A small network was shown many inputs. Here are its activations along a few directions, one row for each input.
Each table varies a few parts of the input and shows all the possible inputs, shuffled.
A made-up example of a description, with smaller parts first: one of 2 separate values, together with either a single point or one of 9 places along a line or (one of 6 places along a line, together with one of 8 places around a ring).
Shared parts are said once, and a part with two or three values counts as separate values.

Other details of the inputs vary at random and push rows far along three fixed directions, the same in every table; ignore that.

Table:
R1: [-14   1  12  -9  19   7  37   3  12 -53 -13 -28]
R2: [ 11   1   1   5 -20   0 -18 -10 -20  45  -9  53]
R3: [  2 -15  26  -9  18  -7  17 -17  -8  -9 -33  16]
R4: [ 12   8  27 -14  37  12  21  -9   6 -37 -35  36]
R5: [ -6  17 -25  12  -1   4 -20   5  38 -16  25 -82]
R6: [ -2   2  23  -4  38   1  28 -17  -1 -25 -53  21]
R7: [-18  14 -16   0   8  -3   8  -1  16 -17   9 -42]
R8: [ -8  44   1   3  22  12 -18   4  37 -13  21 -34]
R9: [  4  17 -12  43   1 -30 -51 -33   1  51   0   9]
R10: [  6   0  24  -3  36 -12  34 -23   3 -31 -46  21]
R11: [ -3  10 -12  42  -6 -22 -42 -28  -8  60 -12  29]
R12: [-16 -36  -6   5 -27   3   8  15 -19  17  18 -13]
R13: [ 10 -36 -11   8 -21 -18   0 -11 -41  41 -10  34]
R14: [ -6  20 -18  -5 -11   7 -33   6  17   3  45 -34]
R15: [ -7 -31  22 -12  10  -1  33  15  -4 -15 -23   0]
R16: [ 26   8  21   0  18  -6  18 -20  -6  -5 -37  64]
R17: [ -2   5   8 -29  -2  14   8  29  15 -27  21 -35]
R18: [  5  21  -5  23  15 -20 -27 -18   3   9 -23  -1]
R19: [  9  12  23   6  26   4  -5 -13  10  -3 -22  43]
R20: [  3 -20  27 -32   8  28  51  23 -11 -46 -14  12]
R21: [-20  26  -4   9   7   1 -24  -6  22 -17  18 -58]
R22: [ -7  22   4 -10  -3  17 -10  12  18 -23  26 -35]
R23: [ -2  32  -9  29  27 -17 -38 -35  14   2 -16  -3]
R24: [  7  14  31 -10  30   8  15  10  21 -30 -20   8]
R25: [-15   3  15 -14  21   5  16  -5  11 -23 -18 -21]
R26: [  9  15  10 -14  12   4  20  13  15 -33  -8   1]
R27: [-14 -61  -9 -21 -37  12  40  30 -41   0  14 -11]
R28: [  4 -42  -9 -30 -46   9  12  28 -30  27  42   1]
R29: [  2 -45  -9 -21 -40   9  17  33 -25  28  45   2]
R30: [  5  11 -24  -7 -18  22 -11  28  32 -15  46 -63]
R31: [ 11  36  -3  16   9  -4 -12 -19   8  10 -15  35]
R32: [  0  16 -11  25  -8 -23 -46 -18   1  34  -6  -5]
R33: [ -2 -15  13 -13  14  -6  39   6   0 -32 -30   0]
R34: [  9  44 -24  28   0 -12 -46 -22  18  18  17  11]
R35: [  7 -39 -19 -23 -45   8  14  41 -33  22  31   4]
R36: [ -7 -11   1   5   2  -9 -12 -17  -5  10 -11   6]
R37: [ -1  -3   5  10  19 -13  11 -24  -1 -11 -32  26]
R38: [ 10   0  -4   9 -22   4   3   1 -16  10   1  37]
R39: [ -4 -45 -13 -38 -37  23  39  42 -33   9  30   1]
R40: [ -8 -47 -14  12 -28 -12  -6  -1 -29  47   6  24]
R41: [  0  43 -21  -6   9   6 -28   8  29 -18  53 -66]
R42: [  8   7 -14  34 -34  -4 -44  -5 -15  57  20  35]
Description of these inputs: one of 2 separate values, together with either a single point or (one of 4 places along a line, together with one of 5 separate values).
The inputs of R16 and R10 match in every part but the choice among 2 separate values. If R29 is changed in the same way as R16 into R10, which row does it become? -> R9
Which other rows does R4 become when the place on the line of 4 takes its other values? List them by row number. -> R14, R19, R34
Which other rows does R34 become when the choice among 2 separate values takes its other values? List them by row number. -> R37

Table:
R43: [  5   2   0   7  -9   0 -17 -11 -12  17  15  26]
R44: [ -9  42 -34  10   6   5 -35   7  47 -12  66 -74]
R45: [ -2 -15 -19   4 -22   5   3  10 -19   5   1  -5]
R46: [-10   0  28 -15   8  13  28   6   2 -29 -12  13]
R47: [ -3 -37 -12  -8 -23  -2  20   1 -24   2  -5  -3]
R48: [ -6   1  19  -7  25  10   4   6   6 -15 -21  -6]
R49: [ 12  40  11  29  31 -17 -28 -17  19  -5 -29   3]
R50: [-10  -9  -2  13  -8 -14 -14 -20 -15  20   1  11]
R51: [  2  16  17 -15  12   5  17  20  24 -36   1 -32]
R52: [ 19 -11  -4  -3 -14  -3  -6   9  -6  12  16   9]
R53: [  1   2 -13  -1 -26   9   3   8  -6   2   6  -5]
R54: [ 13  -6 -15   0 -19   7  -5  -2 -12   5   9  11]
R55: [  0 -13  -4 -22 -10  17  -4  18   4   1  29 -18]
R56: [ -1  10  26 -14  17  14   9   3  12 -13 -21   8]
R57: [ -2  -6  -9   7 -17   3   8   9   0  20  12  12]
R58: [  3  28   6  31  33  -9 -12 -22  17   1 -34  24]
R59: [ -9 -28  -3 -10 -13  -2  -3   0 -11  21   3  -9]
R60: [ 13  36 -24  12   4 -33 -32 -28 -15  40  -5  38]
R61: [ -8 -30 -10   2  -7  -7  17  -1  -8  13   4  -1]
R62: [  3 -10  18 -10  15 -10  19  -2   8 -23 -18 -15]
R63: [-12 -13  25 -10  16   9  29   6 -11 -26 -18  11]
What is each input in this table made of? -> either a single point or (one of 4 places along a line, together with one of 5 separate values)
A walk changes only the place on the line of 4. It starts at R47 and steps to R45. List the rest of the walk in order. -> R53, R54
Which other rows does R48 become when the choice among 5 separate values takes its other values? List them by row number. -> R45, R49, R58, R63
